These are the activations of a small neural network, seen along a few directions. Each row is one input.
In each table, some parts of the input vary, and every possible input appears once, in random order.
A made-up example of a description, with smaller parts first: one of 4 places along a line, together with either a single point or one of 9 places along a line or (one of 3 separate values, together with one of 5 places around a ring).
Shared parts are said once, and a part with two or three values counts as separate values.

Other details of the inputs shift rows strongly along two fixed directions, in all tables alike. That doesn't count.
To show where, the next rows are all for the same input, with only those details redrawn:
-48,-32,-14,-45,-45,-70,-32,65,10,35,18,-50
-13,-22,1,-22,-9,-18,-31,-13,-13,-5,8,-4
26,-11,21,4,28,38,-10,-56,-20,-38,-6,39
-3,-18,5,-13,10,-7,-51,-76,-33,-26,8,17
29,-14,20,-1,4,45,50,68,26,-9,-12,16
30,-14,22,2,10,47,45,51,21,-14,-12,21
24,-16,20,-5,4,34,42,55,21,-8,-11,14
-48,-33,-13,-49,-53,-73,-20,94,18,42,17,-59

A family of inputs:
row 1: -12,23,-13,3,3,-9,-4,-13,-1,6,3,-12
row 2: -10,24,-17,6,20,-7,-37,-78,-30,-12,8,6
row 3: -12,10,-5,18,3,-10,-38,-79,-26,2,6,11
row 4: 16,15,1,23,8,17,28,-4,8,-8,-14,10
row 5: -6,8,-13,3,-23,-23,44,95,35,30,-3,-38
row 6: -1,20,1,17,13,23,25,-11,5,0,-7,11
row 7: 31,21,11,31,17,46,34,-7,8,-1,-15,26
row 8: -32,-25,-7,-33,-24,-50,-49,-7,-14,7,16,-23
row 9: 2,14,-11,15,11,-12,-9,-28,-13,-7,2,-2
row 10: 35,20,2,28,15,44,49,45,19,9,-9,10
row 11: 15,19,-1,19,7,15,6,-15,1,6,-3,4
row 12: -15,7,-8,16,6,-19,-34,-83,-26,-13,1,8
row 13: 16,27,5,19,17,40,44,9,14,-2,-14,14
row 14: -25,-21,-9,-37,-20,-51,-51,-10,-7,7,19,-21
Q: Describe the family of inputs behind these rows.
A: either one of 2 separate values or (one of 3 separate values, together with one of 4 places along a line)
Q: Which other rows belong to the same alternative as row 8? List them by row number.
A: row 14

A family of inputs:
row 15: -7,3,-3,6,-6,8,27,23,4,-8,-13,2
row 16: -15,7,3,-2,5,15,20,21,19,6,-2,6
row 17: 10,-23,13,-7,0,7,16,27,6,-15,-6,-2
row 18: 10,9,-3,-10,14,9,11,33,6,-9,3,2
row 19: 12,-23,5,2,-11,9,16,26,9,-15,-6,-1
row 20: 9,9,-7,-8,12,13,8,30,13,4,3,4
row 21: -12,8,-7,14,-1,-25,1,-16,-8,-2,-4,-2
row 22: -8,10,4,11,-13,17,20,20,10,5,-9,0
row 23: 10,12,-12,8,5,-21,-11,-11,-13,-1,4,-8
row 24: -11,0,-8,15,1,-25,0,-20,-1,-11,-2,-9
row 25: 10,-15,8,2,-14,14,18,21,5,10,1,6
row 26: -22,8,6,-3,-4,-3,-9,-13,-8,4,-3,-4
row 27: -13,7,-4,15,-2,-17,2,-23,-5,9,6,-1
row 28: 6,11,-2,-7,11,18,8,27,14,7,7,-1
row 29: 11,-3,12,-20,-21,-20,-12,-27,12,-1,-6,-1
row 30: 11,14,6,-3,5,19,8,27,2,7,0,-8
row 31: -12,7,-10,17,0,-19,-3,-23,-2,8,-4,2
row 32: 8,-19,12,-7,4,6,11,30,15,-19,1,6
row 33: 10,4,-13,9,7,-22,-12,-13,-5,-8,6,-17
row 34: 17,14,-5,16,6,8,16,20,11,16,1,-8
row 35: 12,-15,6,1,-12,8,16,26,1,-5,-8,6
row 36: -20,1,-5,-5,3,-7,-5,-17,-7,2,-7,2
row 37: -24,3,-1,-5,1,-3,-5,-17,-5,7,-4,-5
row 38: -1,-17,-4,-1,-14,-5,-17,-15,-7,5,-2,6
row 39: -23,3,-3,-10,5,-14,-6,-7,-4,-13,1,6
row 40: 13,7,-13,2,-1,16,13,25,7,7,-4,-2
row 41: 16,-10,10,19,-4,6,14,19,14,18,-5,2
row 42: -8,2,4,-3,5,5,27,25,1,-8,-14,0
row 43: 6,-13,5,11,-7,-18,-12,-18,-7,14,8,1
row 44: -23,11,4,-4,-1,-3,-13,-10,1,0,5,4
row 45: -8,-8,3,-3,7,7,27,23,8,-18,-11,-7
row 46: -4,-10,15,-7,-8,-2,-22,-10,-11,7,2,-2
row 47: 13,20,-4,-21,-9,-16,-12,-24,11,-2,-2,-12
row 48: -22,4,-8,4,-10,0,-5,-20,-3,5,-3,-2
row 49: -1,8,-14,-2,-3,4,-16,-14,-8,7,6,-9
row 50: 9,-15,15,-6,-3,13,18,22,2,10,1,5
row 51: 8,-11,12,-9,3,6,11,31,8,-9,-1,13
row 52: -2,-1,-10,-15,14,-9,-19,-2,-2,-21,12,-10
row 53: -6,-7,13,-8,-5,-2,-26,-8,-1,3,10,6
row 54: 81,27,22,45,72,111,22,-108,-36,-78,-25,82
row 55: 21,11,-10,15,7,2,16,22,10,13,-2,-3
row 56: -9,3,-2,7,-10,13,29,18,8,6,-3,3
row 57: 8,-11,4,10,-6,-25,-13,-14,-11,1,0,2
row 58: 9,-19,3,11,-5,-26,-14,-15,-3,-8,2,-5
row 59: 2,-2,-16,-5,0,-6,-14,-9,-9,-17,4,-16
row 60: -11,-4,1,-5,10,6,23,26,17,-23,-3,2
row 61: -5,-14,2,-12,0,-8,-21,-9,0,2,5,12
row 62: -3,8,-6,-11,7,1,-16,-11,-10,8,6,-11
row 63: -8,15,3,-15,-15,-20,0,-31,16,-4,-11,-6
row 64: -3,-17,3,-11,-3,-7,-17,-12,-10,6,-2,4
row 65: 8,16,4,-5,7,18,3,30,12,4,7,-1
row 66: -18,-8,-11,2,-6,-9,-2,-15,-4,-21,-5,-8
row 67: -23,4,-2,-9,3,-7,-4,-14,-1,0,10,7
row 68: -21,1,0,-7,0,-6,0,-17,-10,4,2,-1
row 69: -16,9,-6,17,-2,-14,-2,-22,-1,12,0,-4
row 70: 1,12,-8,0,-8,2,-21,-9,-10,5,6,-10
row 71: 8,10,-10,9,3,-15,-11,-16,-10,12,14,-8
row 72: 20,18,2,18,1,7,10,24,8,13,1,-9
row 73: -14,14,1,19,-6,-14,-8,-19,-3,8,0,-4
row 74: -2,-9,7,2,-18,0,-22,-13,-8,6,2,0
row 75: -2,8,-7,-14,9,-3,-16,-9,-6,2,19,0
row 76: 4,-10,12,-5,1,17,9,24,16,7,2,10
row 77: 0,-3,-9,-14,11,-8,-14,-6,-11,-16,4,-18
row 78: 7,-13,-1,12,-5,-19,-16,-16,-3,12,-1,4
row 79: 6,-13,14,-4,-3,17,14,22,7,12,-5,2
row 80: 0,5,-8,-15,9,-9,-13,-3,-18,-7,2,-10
row 81: 0,6,-5,-13,7,-2,-12,-12,-15,6,12,-7
row 82: 6,-6,11,15,-10,-14,-21,-13,-4,13,2,-3
row 83: 10,-15,13,-8,-1,6,16,28,-2,-5,-8,5
row 84: -7,3,-7,9,-7,13,25,18,11,4,-13,6
row 85: 0,5,-11,-12,8,-4,-16,-10,-12,4,2,-6
row 86: 6,-12,13,-7,0,11,13,26,12,6,8,12
row 87: 8,-13,7,5,-13,19,13,20,10,11,-5,4
row 88: -23,3,-7,-7,5,-8,-9,-14,2,-1,1,9
row 89: 2,6,-13,-4,-4,0,-12,-15,-13,5,12,-5
Q: Describe the family of inputs behind these rows.
A: one of 3 separate values, together with either a single point or (one of 4 places along a line, together with one of 6 places along a line)
Q: The inputs of row 61 and row 88 match in every part but the choice among 3 separate values. If row 17 is changed in the same way as row 61 into row 88, which row does it become?
A: row 45
Q: The inputs of row 60 and row 32 match in every part but the choice among 3 separate values. If row 66 is changed in the same way as row 60 into row 32, which row does it become?
A: row 19
Q: Which other rows does row 79 become when the choice among 3 separate values takes its other values? List them by row number.
A: row 37, row 62
Q: Which other rows does row 83 become when the choice among 3 separate values takes its other values? List them by row number.
A: row 42, row 80
Q: Which other rows does row 24 become when the place on the line of 6 takes its other values? List them by row number.
A: row 21, row 27, row 31, row 69, row 73
Q: A walk changes only the place on the line of 4. It starts at row 78 and steps to row 38. List the rest of the walk in order.
A: row 64, row 61

A family of inputs:
row 90: -52,-21,-22,-28,-39,-74,-44,15,-8,23,15,-44
row 91: 7,7,3,-5,11,28,21,9,4,-13,-8,11
row 92: 13,27,-8,28,8,11,27,6,7,15,-7,-1
row 93: 4,4,-6,-1,21,1,-44,-74,-29,-21,12,16
row 94: 10,-9,13,3,1,20,24,6,6,-3,-10,19
row 95: 4,-1,0,-9,-2,-10,0,19,6,4,5,-8
row 96: 5,-11,1,1,-6,-7,0,21,2,5,2,-11
row 97: 2,4,-6,-12,-3,2,-3,21,2,6,4,-12
row 98: -12,0,-6,-12,-2,-4,5,21,6,-1,3,-3
row 99: 13,-6,14,8,6,26,20,6,12,-12,-11,19
row 100: 6,-9,6,1,-8,-1,-3,17,10,7,1,-4
row 101: -13,26,-9,27,17,-5,-29,-94,-26,-10,1,9
row 102: 10,2,12,1,10,19,23,9,8,-15,-9,13
row 103: 4,-13,8,-1,-13,-5,0,19,2,16,2,-4
Q: Describe the family of inputs behind these rows.
A: one of 2 separate values, together with either a single point or one of 6 places along a line
Q: The inputs of row 95 and row 102 match in every part but the choice among 2 separate values. If row 92 is changed in the same way as row 95 into row 102, which row does it become?
A: row 101

A family of inputs:
row 104: -18,-4,-3,-22,4,-16,-41,-37,-17,-6,12,0
row 105: -10,-3,-10,-9,1,-24,-39,-43,-27,-13,6,-9
row 106: 67,7,30,41,43,93,44,-48,-5,-40,-23,64
row 107: 71,12,33,36,47,97,37,-44,-3,-41,-24,64
row 108: -10,-9,-4,-11,-21,-30,21,64,26,16,-4,-27
row 109: -8,-10,-11,-13,-11,-23,12,75,18,15,9,-27
row 110: -6,0,-9,-15,6,-26,-41,-41,-19,-11,11,-7
row 111: -18,26,-22,11,5,-19,-25,-55,-18,13,7,-11
row 112: -11,0,-8,-9,-6,-27,-36,-47,-14,-12,8,-8
row 113: 10,-4,11,11,11,1,-34,-82,-23,-16,-2,25
row 114: -10,-3,-9,-7,-2,-26,-36,-49,-18,-14,5,-8
row 115: -24,-4,-3,-17,-9,-19,-36,-43,-13,-6,9,-2
row 116: -25,-17,-4,-13,-23,-15,16,70,20,18,4,-22
row 117: 18,-8,7,4,1,17,25,59,17,13,3,2
row 118: -2,-4,-1,-10,1,-18,-45,-47,-20,1,13,1
row 119: -8,-15,0,-7,-28,-24,20,62,23,32,-1,-20
row 120: -11,-9,-7,-10,-22,-23,21,68,16,15,1,-32
row 121: -11,-7,-13,-5,2,-23,-40,-36,-22,-13,9,-6
row 122: -19,27,-18,14,7,-19,-25,-52,-22,11,7,-14
row 123: 14,-11,8,12,-8,17,31,53,19,10,-3,0
row 124: 32,3,23,9,31,64,44,20,6,-21,-11,34
row 125: -20,-1,-3,-25,0,-19,-42,-36,-14,-3,15,-1
row 126: -26,-12,-3,-14,-6,-25,-32,-45,-17,-4,4,2
row 127: -22,-1,-4,-21,-6,-17,-42,-40,-16,-5,8,-2
row 128: -15,-12,-7,0,-1,-33,-32,-38,-16,-11,6,-4
row 129: -11,-11,-7,-11,-22,-30,24,64,24,18,-3,-27
row 130: 17,0,-1,-5,5,12,33,55,18,1,-2,-5
row 131: 6,33,-6,18,1,16,41,41,28,23,-5,-12
row 132: -5,0,-7,-21,-15,-22,13,70,25,17,8,-29
row 133: -5,-7,-7,-7,-6,-17,-43,-50,-24,2,7,0
row 134: -25,-10,-3,-12,-6,-18,-34,-41,-23,-7,8,-3
row 135: -23,-7,-4,-16,-2,-15,-39,-39,-26,-7,7,-2
row 136: 68,14,22,34,53,92,44,-43,-6,-54,-26,60
row 137: -21,23,-22,17,6,-19,-27,-47,-16,12,9,-12
row 138: -11,-19,1,-1,-26,-25,15,67,22,29,2,-20
row 139: 52,12,38,30,48,92,47,-44,5,-49,-26,69
row 140: -3,0,0,-12,-1,-18,-46,-46,-17,2,15,1
row 141: -22,-13,-5,-19,-26,-14,21,65,21,21,1,-22
row 142: -23,22,-21,21,2,-24,-23,-49,-18,7,6,-4
row 143: -20,-7,-7,-23,2,-17,-38,-37,-20,-3,13,0
row 144: -8,-11,-6,-1,-4,-17,-44,-40,-23,0,10,1
row 145: -22,-11,-6,-16,3,-18,-40,-27,-19,-5,16,0
row 146: -8,-9,4,-9,-30,-24,17,64,29,31,0,-21
row 147: 19,-5,6,-2,-2,17,29,55,19,16,0,0
row 148: -6,-7,-2,-3,-9,-19,-40,-52,-19,0,7,-1
row 149: -13,-10,-11,0,-1,-25,-35,-40,-19,-14,9,-6
row 150: -9,3,-10,-13,-2,-24,-42,-45,-17,-12,7,-8
row 151: -7,-3,-1,-5,-11,-20,-41,-51,-16,0,9,-2
row 152: -1,27,-8,24,-3,6,46,47,17,21,-9,-10
row 153: 17,-5,9,4,-6,20,29,54,13,12,-7,-2
row 154: -20,31,-18,12,-3,-26,-27,-57,-14,7,6,-5
row 155: 50,6,38,35,51,93,49,-44,-6,-50,-27,69
row 156: 5,30,-8,19,2,14,42,44,26,24,-7,-15
row 157: 67,14,28,32,60,88,41,-39,-11,-54,-18,59
row 158: -22,-7,-9,-19,-4,-16,-38,-40,-21,-4,6,-1
row 159: 1,27,-12,22,-4,7,47,44,21,22,-10,-7
row 160: -12,-2,-4,-8,-4,-33,-34,-49,-12,-11,4,-4
row 161: -10,-9,-12,-12,-23,-23,23,65,21,16,0,-30
row 162: -5,-4,-2,-15,-28,-15,10,67,24,30,3,-25
row 163: -5,-11,-1,-14,-20,-18,11,72,15,32,9,-25
row 164: -9,-14,0,-6,-29,-18,17,67,16,29,3,-27
row 165: 29,1,27,15,23,58,51,14,19,-22,-22,37
row 166: -10,-16,4,-5,-27,-25,19,66,18,31,-1,-23
row 167: 28,36,4,38,20,46,57,10,17,-2,-19,22
row 168: -21,-11,-2,-20,-25,-15,18,66,24,20,0,-24
row 169: -21,-5,-5,-20,-3,-16,-43,-43,-19,-7,6,-1
row 170: 44,9,14,16,26,55,44,19,14,-26,-19,24
row 171: 30,0,19,17,28,67,42,19,9,-26,-15,37
row 172: -2,-12,11,4,-1,16,36,52,22,1,-8,7
row 173: 11,-6,8,6,-1,6,40,50,18,-1,-11,-4
Q: Describe the family of inputs behind these rows.
A: one of 5 places along a line, together with either one of 2 separate values or (one of 3 separate values, together with one of 4 places along a line)
Q: The inputs of row 129 and row 108 match in every part but the place on the line of 5. If row 143 is changed in the same way as row 129 into row 108, which row does it become?
A: row 104
Q: The inputs of row 114 and row 112 match in every part but the place on the line of 5. If row 170 is changed in the same way as row 114 into row 112, which row does it become?
A: row 150
Q: Which other rows does row 153 become when the choice among 3 separate values takes its other values? List them by row number.
A: row 105, row 135
Q: A walk changes only the place on the line of 5. It starts at row 138 and steps to row 166. List the rest of the walk in order.
A: row 119, row 113, row 146
Q: Which other rows does row 156 become when the choice among 2 separate values takes its other values? List them by row number.
A: row 167
Q: Which other rows does row 139 become when the choice among 3 separate values takes its other values? List them by row number.
A: row 146, row 160
